Each row below holds a small network's activations on one input, seen along a few directions.
Each table varies a few parts of the input and shows all the possible inputs, shuffled.
A made-up example of a description, with smaller parts first: one of 6 places along a line, together with either a single point or one of 9 places around a ring or (one of 3 separate values, together with one of 5 places around a ring).
Shared parts are said once, and a part with two or three values counts as separate values.

Other details of the inputs vary at random and push rows far along two fixed directions, the same in every table; ignore that.

Rows:
r1: .18  -.04  -.22  .58  .04  -.05  -.13  .20  .01  .10  .05  -.02
r2: .13  -.31  .03  .13  .19  .06  -.07  .05  .02  .01  .03  .03
r3: -.23  .30  .27  -.41  .28  -.69  .21  -.27  -.49  -.03  .00  -.14
r4: .06  -.18  -.02  .42  .23  -.22  -.21  .08  -.28  .25  .15  -.01
r5: .16  -.10  -.26  .66  -.11  .15  -.10  .15  .09  .06  .06  -.08
r6: -.07  -.04  .08  -.04  .20  -.01  .01  .03  -.14  -.04  .01  -.27
r7: -.04  .03  -.38  .50  -.60  .56  -.17  -.25  .88  .03  .13  .09
r8: -.22  .38  .14  -.40  .04  -.10  .12  -.14  .06  -.03  .04  -.03
r9: -.09  .16  -.17  -.12  -.66  .64  .22  -.33  .87  -.09  -.03  .08
r10: .33  -.34  -.04  .43  .25  .07  -.04  .37  -.22  .06  -.02  -.02
r11: -.21  .24  .02  -.14  -.19  .25  -.03  -.15  .36  .11  .13  .05
r12: .11  -.21  .18  -.02  .33  -.17  -.03  .09  -.30  .17  .07  .08
r13: .31  -.12  -.20  .42  -.07  .31  -.05  .28  .29  .07  .02  .17
r14: .00  -.20  .14  -.32  .17  -.27  .02  .03  -.51  -.12  -.18  -.08
r15: -.03  -.12  .09  .10  .24  -.36  .04  -.09  -.40  -.01  -.01  -.30
r16: .04  .11  -.01  .09  .20  -.04  -.03  .22  -.06  .01  .02  -.11
r17: .03  .11  -.04  -.22  -.17  -.03  .04  .07  -.02  -.11  -.16  .16
r18: .16  -.33  .00  .13  .15  -.07  -.29  .27  -.36  .15  .03  .22
r19: -.25  .30  .27  -.50  .17  -.26  .29  -.13  -.28  -.16  -.09  -.30
r20: -.12  .14  .13  -.50  -.15  -.13  .22  -.11  -.24  -.20  -.22  .01
r21: .03  -.18  -.10  .29  .13  .23  -.25  .12  .19  .04  .11  -.08
r22: -.10  .15  .18  -.57  .01  -.33  .09  -.07  -.31  -.10  -.10  .16
r23: -.36  .66  .13  -.83  -.61  .20  .47  -.61  .70  -.16  -.04  .20
r24: .19  -.41  -.23  .31  -.09  .27  -.33  .20  .11  .00  -.01  .20
Each input here is: one of 4 places along a line, together with one of 6 places around a ring.
- Changing only the place on the ring of 6 turns r6 into r21. The same change can be made to r14. Which row results? => r24
- Change only the place on the ring of 6 in r3. List by row number the other rows that result. => r1, r4, r5, r7, r15

Rows:
r25: .15  -.07  -.30  .31  -.37  .56  .00  .12  .53  -.06  .00  .19
r26: .16  -.18  .16  -.02  .32  -.26  .00  .24  -.53  .06  .01  .05
r27: .07  -.20  .05  -.05  .38  -.36  -.20  .18  -.45  .03  -.03  .03
r28: .29  -.42  -.14  .50  .12  .22  -.27  .30  -.14  .11  -.02  .11
r29: .30  -.35  -.16  .52  .15  .21  -.17  .39  -.12  .13  -.04  .14
r30: .29  -.40  -.15  .49  .07  .16  -.29  .33  -.16  .13  .10  .17
r31: -.14  .13  -.04  -.24  -.25  .08  .08  -.23  .23  -.09  -.04  .23
r32: -.15  .14  -.03  -.08  -.17  .04  .25  -.28  .38  -.04  .02  -.21
r33: -.15  .37  -.07  -.10  -.21  .09  .11  -.30  .21  .06  .18  -.11
r34: -.34  .49  .22  -.87  -.39  -.09  .35  -.38  .18  -.13  -.09  .04
r35: .09  -.26  .11  -.04  .34  -.24  -.14  .17  -.50  .03  -.12  -.08
r36: .10  -.12  .09  .25  .34  -.44  .04  .07  -.42  -.07  -.02  -.31
r37: .18  -.24  .17  -.02  .40  -.23  .02  .24  -.43  -.06  -.05  -.10
r38: .33  -.34  -.22  .45  .17  .17  -.24  .47  -.04  .04  .00  .01
r39: -.04  .19  -.05  -.15  -.46  .33  .09  -.10  .44  .02  .04  .20
r40: .09  -.01  -.01  .34  .17  -.33  -.08  .03  -.16  .05  .04  -.07
r41: .20  -.21  .04  .08  .21  -.02  .02  .22  -.21  -.07  -.03  -.01
r42: .27  -.39  -.19  .44  .06  .13  -.37  .37  -.13  .16  .09  .12
r43: -.08  .18  -.30  .53  -.39  .43  -.16  .06  .51  .09  .17  .04
r44: .07  -.11  -.30  .33  -.42  .57  -.11  .01  .47  .03  -.04  .22
r45: .10  -.32  .07  .01  .36  -.24  .00  .15  -.50  -.12  -.07  -.08
r46: -.13  .10  .25  -.47  .14  -.36  .26  -.06  -.43  -.06  -.06  .03
r47: -.29  .18  .36  -.33  .38  -.44  .11  -.23  -.22  -.01  .09  -.17
r48: -.21  .11  .24  -.32  .21  -.50  .27  -.23  -.30  .08  .04  -.25
r49: .06  -.05  -.34  .25  -.47  .48  -.24  .09  .48  .09  .07  .21
r50: .11  -.17  .10  -.05  .37  -.25  -.07  .28  -.48  .06  -.13  -.07
r51: -.13  .07  .23  -.53  .20  -.43  .04  -.14  -.34  -.09  -.09  .01
r52: .15  -.20  .19  -.01  .38  -.22  -.02  .22  -.47  .06  -.10  -.04
r53: .28  -.40  -.13  .48  .07  .15  -.33  .33  -.13  .16  .11  .14
r54: -.29  .23  .11  -.10  -.17  .11  .08  -.25  .32  .06  .17  -.08
r55: .11  -.06  .03  .16  .49  -.28  .00  .04  -.44  .00  .12  -.35
r56: -.35  .54  .17  -.86  -.29  -.14  .31  -.39  .25  -.16  -.13  .10
r57: -.54  .70  .18  -.59  -.24  -.21  .31  -.52  .24  -.19  -.03  -.09
r58: -.05  .01  -.16  .47  -.25  .55  -.14  -.04  .64  .15  .14  -.02
r59: .12  -.06  -.25  .29  -.37  .47  -.23  .00  .56  .06  .07  .31
r60: .18  -.19  .01  .04  .20  -.05  -.05  .26  -.18  -.05  -.05  -.06
r61: -.09  .06  .02  -.26  -.25  .18  .11  -.20  .26  -.17  -.05  -.01
r62: .09  -.10  -.35  .26  -.40  .53  -.19  .09  .55  -.05  .00  .09
r63: .12  -.30  .09  -.05  .36  -.26  -.10  .19  -.46  -.09  -.06  -.14
r64: -.14  .35  -.06  -.08  -.15  .15  .13  -.33  .23  .03  .06  -.17
r65: -.55  .65  .20  -.57  -.27  -.11  .37  -.51  .19  -.18  -.12  -.22
r66: .06  -.10  -.31  .31  -.47  .51  -.13  .04  .44  .06  .08  .28
r67: -.27  .33  -.04  -.02  -.18  .09  .14  -.18  .28  -.17  .02  -.20
r68: .13  -.20  .02  .08  .20  -.11  -.15  .10  -.23  .01  .01  .16
r69: .11  -.24  .06  .09  .17  -.02  -.12  .11  -.25  .04  -.07  .00
r70: .08  -.06  .01  .36  .14  -.23  -.03  .04  -.22  .06  -.05  -.19
r71: .18  .01  -.25  .29  -.35  .49  -.12  .09  .56  .06  .06  .36
r72: -.11  .22  -.03  -.31  -.31  .11  .08  -.05  .22  .00  -.02  .11
r73: .17  -.11  .01  .03  .22  -.14  -.14  .24  -.18  .06  -.01  .13
r74: -.15  .31  .18  -.32  .34  -.45  .14  -.29  -.33  .00  .09  -.20
r75: .05  .02  -.31  .47  -.29  .33  -.08  -.07  .68  .19  .15  .10
r76: .07  -.21  -.03  .05  .16  -.05  -.17  .17  -.25  .05  -.10  -.03
r77: -.31  .50  .26  -.83  -.28  -.11  .36  -.45  .25  -.16  -.10  .13
r78: .16  -.20  .17  -.01  .37  -.20  .02  .21  -.50  .03  -.11  -.01
r79: .15  -.19  .14  -.05  .37  -.24  -.06  .26  -.47  .05  -.12  -.06
r80: -.18  .18  -.01  -.07  -.19  .06  .22  -.30  .34  .08  -.03  -.16
r81: .15  -.28  .02  .09  .18  -.02  -.06  .13  -.24  -.10  -.03  -.03
r82: -.27  .09  .35  -.32  .36  -.35  .20  -.21  -.23  -.12  .05  -.36
r83: -.41  .59  .20  -.56  -.44  -.28  .41  -.58  .19  -.14  -.04  -.15
r84: .14  .01  -.29  .31  -.36  .47  -.09  .10  .54  .05  .04  .37
- Changing only one part turns r63 into r51. The same change can be made to r82. Which row results? => r47
- Changing only one part turns r41 into r26. The same change can be made to r38. Which row results? => r72
- What is each input in this table made of? => one of 4 places along a line, together with either one of 5 separate values or (one of 2 separate values, together with one of 5 places along a line)
- Change only the place on the line of 5 in r45. List by row number the other rows that result. => r61, r62, r63, r81
- Change only the choice among 2 separate values in r77. List by row number the other rows that result. => r59
- Change only the choice among 5 separate values in r65. List by row number the other rows that result. => r58, r64, r70, r80
- Start at r67 and move only the place on the line of 4, one step at a time. The first step leads to r65. Which rows follow, in order? => r43, r57
- Change only the choice among 2 separate values in r31. List by row number the other rows that result. => r84

Rows:
r85: .39  -.50  -.24  .46  .01  .34  -.27  .44  .05  .04  -.12  .16
r86: .01  .02  .05  .04  .15  -.22  .04  .05  -.24  -.09  -.06  -.13
r87: -.28  .34  .32  -.55  .21  -.48  .36  -.40  -.36  -.16  -.13  -.35
r88: -.05  -.14  .16  .15  .31  -.34  -.05  -.07  -.31  .08  .11  -.28
r89: -.25  .33  .19  -.68  -.12  -.29  .33  -.28  -.20  -.19  -.17  -.12
r90: .00  .05  -.03  -.09  -.01  .03  -.08  .09  -.04  .04  .02  .04
r91: .29  -.41  .02  .54  .79  -.41  -.33  .50  -.71  .13  .12  -.17
r92: .22  -.27  -.19  .62  .13  .02  -.33  .27  -.06  .13  .10  .09
r93: -.15  .18  -.22  .22  -.34  .36  .13  -.19  .55  -.04  .05  -.14
r94: .10  -.20  .11  -.21  .15  -.11  .07  .10  -.33  -.17  -.13  .03
r95: -.06  .21  -.17  .04  -.48  .30  .09  -.08  .43  -.08  -.07  .05
r96: .29  -.41  .06  .51  .76  -.39  -.35  .54  -.73  .13  .08  -.12
r97: -.37  .43  .12  -.57  -.41  -.11  .26  -.44  .22  -.12  -.08  .05
r98: .01  .13  .04  .10  .13  -.08  .06  -.10  .00  .09  .05  -.09
r99: .24  -.32  -.17  .77  .38  .03  -.20  .35  -.10  .23  .19  -.10
r100: -.03  .17  -.06  -.06  -.42  .38  .08  -.07  .44  .02  -.01  .26
r101: -.07  .05  .06  -.15  -.09  .15  -.02  .03  .04  -.01  -.03  .12
r102: -.04  .13  -.03  .14  .05  .11  -.06  -.08  .15  .08  .07  -.10
r103: .37  -.35  -.34  .51  -.26  .62  -.28  .37  .52  .14  -.01  .36
r104: -.28  .23  .17  -.75  -.38  .03  .26  -.44  .21  -.22  -.11  .19
r105: .28  -.36  -.08  .55  .44  -.10  -.35  .54  -.42  .17  .07  .00
r106: .08  -.25  .17  -.27  .36  -.42  -.04  .08  -.66  .00  -.05  .02
r107: -.08  .15  -.18  .16  -.31  .15  -.04  -.19  .41  .01  .09  .07
r108: .29  -.22  -.16  .57  .12  .06  -.22  .41  -.06  .18  .07  .11
r109: -.31  .21  .36  -.72  .00  -.39  .26  -.32  -.35  -.12  -.14  .03
r110: .33  -.46  -.34  .53  -.23  .51  -.38  .32  .37  .13  -.02  .34
r111: .09  -.17  .26  -.35  .36  -.32  .10  .11  -.49  -.08  -.07  .08
r112: -.31  .27  .50  -.61  .39  -.69  .39  -.36  -.47  -.07  .01  -.41
r113: -.38  .44  .11  -.40  -.41  .07  .37  -.54  .45  -.18  -.01  -.30
r114: -.24  .27  -.20  .12  -.38  .47  .05  -.23  .73  .02  .14  -.05
r115: -.19  .07  -.04  .10  -.03  -.02  .05  -.21  .13  .05  .09  -.12
r116: -.01  .08  .16  -.09  .35  -.44  .11  -.01  -.36  .00  .03  -.13
r117: .12  -.12  .19  -.13  .47  -.51  .01  .22  -.68  .07  -.02  -.05
r118: .01  -.02  -.06  -.17  -.25  .38  -.04  .00  .33  -.09  -.01  .23
r119: -.05  .05  -.06  -.10  -.18  -.02  -.04  -.07  .02  .04  .00  .10
r120: .24  -.25  -.25  .77  .10  .18  -.34  .17  .08  .23  .14  .01
r121: .02  -.01  .07  .04  .29  -.35  .06  .03  -.36  -.09  -.03  -.22
r122: -.27  .35  .42  -.68  .29  -.66  .35  -.27  -.46  -.14  -.08  -.15
r123: .04  -.15  .21  -.15  .31  -.31  .07  .15  -.60  -.08  -.14  -.07
r124: -.46  .56  .07  -.44  -.56  .30  .28  -.59  .77  -.11  .09  -.18
r125: .31  -.36  -.34  .47  -.23  .68  -.37  .38  .51  .11  -.01  .31
r126: .08  .08  -.20  -.07  -.46  .46  .03  -.05  .52  .02  .02  .27
r127: -.05  .18  -.24  -.18  -.62  .64  -.02  -.13  .72  -.04  .03  .26
r128: .11  -.03  -.22  .00  -.39  .41  .00  .01  .32  -.07  -.06  .14
- Changing only one part turns r116 into r107. The same change can be made to r122. Which row results? => r92
- Changing only one part turns r117 into r89. The same change can be made to r126. Which row results? => r128
- What is each input in this table made of? => one of 4 separate values, together with one of 11 places along a line
- Change only the choice among 4 separate values in r88. List by row number the other rows that result. => r112, r113, r124
- Change only the place on the line of 11 in r114. List by row number the other rows that result. => r90, r91, r96, r101, r102, r105, r118, r124, r125, r127
- Change only the choice among 4 separate values in r115. List by row number the other rows that result. => r93, r99, r114
